A small network was trained on invented records. Each row is its activation on one of them, seen along a few directions.
Records have a field called ZUTIV. Each example row is followed by its value.
The word missing means that the record has no ZUTIV.
Other fields move the rows too, some of them a lot.
In the rows, zero is written as 500.
Random noise pushes rows far along 3 fixed directions. That doesn't count. These rows show it; they differ only by the noise:
[552 465 598 508 422 478 483 357 561 417 522 466 539 464 399 474 559 453]
[479 741 314 220 817 704 964 581 232 509 515  47 359 677 635 840 517 979]
[447 492 595 517 554 491 502 590 485 526 517 359 422 449 500 479 368 674]
[597 585 508 363 456 533 663 284 502 354 506 376 566 539 425 588 647 468]
[571 339 391 582 679 695 598 329 374 547 627 385 429 652 409 751 799 762]

[541 456 386 530 552 509 558 550 347 530 440 499 470 633 546 600 617 620]  metek
[647 567 482 297 342 522 623 159 626 262 488 487 656 517 380 573 715 278]  sabon
[612 258 624 606 569 581 373 232 638 500 774 462 489 467 349 488 683 429]  naf
[627 237 407 652 562 712 478 124 494 422 744 651 545 562 357 709 952 435]  lef
[451 821 429 266 519 372 684 745 409 504 334 370 480 530 628 486 267 519]  vom
[594 241 569 629 454 557 404 202 658 421 710 607 537 479 349 506 773 369]  lef
[446 413 467 621 566 473 425 746 354 631 422 527 377 557 571 510 470 681]  vom
[432 527 786 442 527 415 434 558 643 443 630 282 435 293 498 264 182 456]  naf
[592 553 521 463 357 429 466 363 620 443 509 553 608 434 380 434 528 322]  sabon
[358 413 434 653 703 590 466 746 402 789 604 458 344 523 529 610 433 839]  tota
[545 388 415 639 665 647 464 365 421 667 547 535 458 637 463 651 778 686]  missing
[526 477 491 549 510 428 441 581 459 573 456 516 458 530 544 488 483 534]  metek
[551 456 392 622 415 443 462 464 433 510 417 599 555 584 456 486 624 397]  valak
[388 752 428 306 590 563 772 633 409 539 474 282 441 535 580 635 409 666]  tota
[548 383 374 700 413 493 414 555 374 556 401 710 558 613 501 505 591 463]  valak
[432 187 434 869 742 660 292 510 360 783 583 579 337 601 446 603 710 868]  missing

Which value of ZUTIV does each new row have?
[443 535 463 557 503 455 485 743 376 548 360 567 469 496 649 476 326 548]  valak
[537 212 503 700 551 586 347 368 564 579 624 564 442 511 364 566 667 592]  sabon
[648 321 458 679 353 497 375 364 469 468 437 754 586 608 423 514 751 341]  metek
[536 515 622 499 347 285 363 480 617 447 418 611 563 404 484 327 376 268]  metek
[508 642 558 395 341 449 575 518 582 367 505 508 592 416 513 392 392 345]  lef
[563 406 541 483 558 556 528 274 627 464 703 491 489 438 436 541 612 434]  lef
[468 541 637 426 446 466 516 560 581 414 555 487 499 355 547 394 317 460]  lef
[647 372 247 547 654 703 631 238 402 569 647 498 501 681 358 795 904 648]  sabon
